These are the activations of a small neural network, seen along a few directions. Each row is one input.
Each table varies a few parts of the input and shows all the possible inputs, shuffled.
Descriptions start from the smaller parts, as in this example, which fits no table here: one of 2 separate values, together with either a single point or one of 11 places around a ring or (one of 4 places along a line, together with one of 5 places around a ring).
Shared parts are said once, and a part with two or three values counts as separate values.

Other details of the inputs vary at random and push rows far along two fixed directions, the same in every table; ignore that.
These rows show it; all are for the same input, with only those details redrawn:
[   8   78   97   38   44    4  -91    7  -11   -1   49  -23 -107]
[ 24 -17 -12 -18 -24  21  -8  -1  14 -42  -6 -23   0]
[-11 -19  42  -3  42  -9  10  11  -1  34  -5  68  -1]

Table:
row 1: [-20 -15  42  -3  29  -2   2   7 -10  33  -8  79  -2]
row 2: [ 23   9 -75   9 -34  21  -2  25  -4 -13  18 -13   2]
row 3: [  6  20 -40  -3 -15   1  14 -28   1 -16   2 -51  29]
row 4: [ 35   0 -54  -8 -17  10   1  -2   9 -19  -4 -26  -4]
row 5: [-40   2  55   3  43 -19  25 -17  -9  36   2  43  33]
row 6: [ 30  10 -72  -3 -26   6  -5  12   9 -13   7 -17   1]
row 7: [-31  -1  37   6  56 -28  24 -23  -5  57   3  29  28]
row 8: [ -6  28 -64  14 -31  11  11  -1 -11 -11  23 -37  34]
row 9: [   8   78   97   38   44    4  -91    7  -11   -1   49  -23 -107]
row 10: [ -97 -107  -13   14  -55  -95  115   35  -28   87 -111   40   34]
row 11: [-33  32  -3  19  43 -34  23  -3 -15  64  15  48  29]
row 12: [ -2 -22  24   0  55 -18  10   4   3  54  -4  55  -6]
row 13: [-14   7  -1 -13 -37  19   1 -32  -2 -41  -2 -37  35]
What is each input in this table made of? -> either a single point or (one of 2 separate values, together with one of 6 places along a line)
Which other rows does row 3 become when the choice among 2 separate values takes its other values? List them by row number. -> row 4

Table:
row 14: [-6 -1  9  3  7 -9  8 -3 -1  5  3 -1  6]
row 15: [ 8 -3  2 -3 15  1 -1  7  6  4  5  9  2]
row 16: [ 4 -4  7 -1  3  0 -2  7  1 -2  4 15 -4]
row 17: [ 22 -14 -37 -12 -44  23   0  -3   6 -49  -4 -45   9]
row 18: [ 1  5 -3 -1  7  3 -5  5  2  1  6 17 -3]
row 19: [-12   0  10   0  -5  -4  10   0  -3   0  -7   6   5]
row 20: [ 2 -8  9 -2  8  1  7 -3  1  3 -8  5 -2]
row 21: [ 3 -4  9 -3  0  1  1  5  4 -3 -6 17 -5]
row 22: [ 4 -7  7  1 11  0  3  0 -1  4  2  4 -2]
row 23: [ 6  9 -6 -4  2  0 -3  1 -1  5  3 18 -1]
row 24: [  10   90   69   40    7   10 -103   -4  -16  -28   44  -75 -110]
row 25: [ 5  4 -3 -2 17  0 -4  0  6  4  7 11 -2]
row 26: [ 4 -8  8 -8  8 -5 -4 -3  6  1 -9  9 -2]
row 27: [-3 -6  9  0  0  4  4  3 -3  0 -8 12 -4]
row 28: [-4  2 -5  3  6  6 -1  2 -5  3  3 12  0]
row 29: [-2 -4  5  3 10  1  1  4  1 11  7  0  4]
row 30: [ 9 -5  8 -2 12 -3 -1  2  5  1  4  9 -4]
row 31: [  9   3 -44  -7 -43  17  -1  -8   7 -45   0 -47  18]
row 32: [-1 -8  7  2  6 -2  3 -1  1  7  5  0  1]
row 33: [ 3 -6  2  0 14  3  4  5 -1  6  2  5  4]
row 34: [-8 -1 10 -1  4 -7 12 -5  1  4 -7  0  5]
row 35: [ -6 -10   9  -4   3  -5   0  -7   2   8  -7   0   1]
row 36: [ 7 -6  8 -5  8 -2  3  0  8  0 -6 10 -3]
row 37: [ -1 -10   9  -5   9  -3   0  -6  -1   5 -11   5  -1]
row 38: [ 1  6 -6  0  2  2  2 -1 -8  7  0 14  1]
row 39: [-3 -7 10  0  4 -2  6 -4  4  8 -4  2 -2]
row 40: [-8 14 -4  4 -2 -6  4 -4 -7  8  1  8 10]
row 41: [-8  8 -2  5 11 -6  5 -5 -1  8  4  2 10]
row 42: [-1 -7  9 -6  0 -3 -5  2  2 -1 -9 16 -3]
row 43: [-10   0   7   4  -2  -5   7   3  -5   1   2   5   6]
row 44: [-10  -8  11  -1  -4  -3  -3  -2  -3   6  -6   8  -2]
row 45: [ 1  1 -5  1 15  3  2 -3 -1  6  3  7  2]
row 46: [ 14 -13 -30 -12 -49  20   1  -6  11 -43  -8 -45   7]
row 47: [-3  8 -3  4 -2  0 -1 -2 -5 12  4 10  2]
row 48: [ 1  5 -5  1  6 -3  2 -8 -1 15  4  4  4]
row 49: [ 3 -1  3 -2  6  4 -2 13  1  1  5 16  0]
row 50: [ -8 -10 -13  11  -2 -25  14  13  -3  24 -16  -3 -12]
row 51: [-3 14 -3  3  7 -9  6 -9 -3 12  1  2 10]
row 52: [ 6  5 -6 -1 11 -1  3 -6 -3 10  1  7  2]
row 53: [-11  -3  11  -4   5 -11   5  -8  -1   5  -9  -1   6]
row 54: [-7  1  4  2 10 -5  8  2 -1  7  3  0 13]
row 55: [-11   3   4   4   0  -2   6   8  -5   3   3   5  11]
row 56: [-8  2 -3  5  1  3 -2  1 -2  7  7  9  2]
row 57: [ 19  -6 -46 -10 -36  20  -3 -12  14 -39   2 -52  14]
row 58: [ 10 -18 -55  -2 -55  -3  10  11   4 -27 -21 -49  -1]
row 59: [-2 -4  2  2  5  7  1 10 -5  2  2 10  2]
row 60: [-15  -2  10  -3  -4  -8   3  -3  -5   2  -9   6   5]
row 61: [-6 -4  4  4  0  4  0  9 -3  7  6  7  4]
row 62: [-5 -6  9  5 -2  1  1  4 -3  5  6  7 -2]
row 63: [10  9 -5 -4 12 -3 -2 -4  3  8  4 11 -1]
What is each input in this table made of? -> one of 2 separate values, together with either a single point or (one of 4 places along a line, together with one of 6 places along a line)
Changing only the choice among 2 separate values turns row 54 into row 55. The same change can be made to row 39. Which row results? -> row 46
Changing only the choice among 2 separate values turns row 25 into row 18. The same change can be made to row 33. Which row results? -> row 59
Start at row 41 and move only the place on the line of 4, one step at a time. The first step leads to row 57. Which rows follow, in order? -> row 45, row 25
Which other rows does row 16 become when the place on the line of 6 takes its other values? List them by row number. -> row 18, row 21, row 23, row 42, row 49
Which other rows does row 26 become when the choice among 2 separate values takes its other values? List them by row number. -> row 42
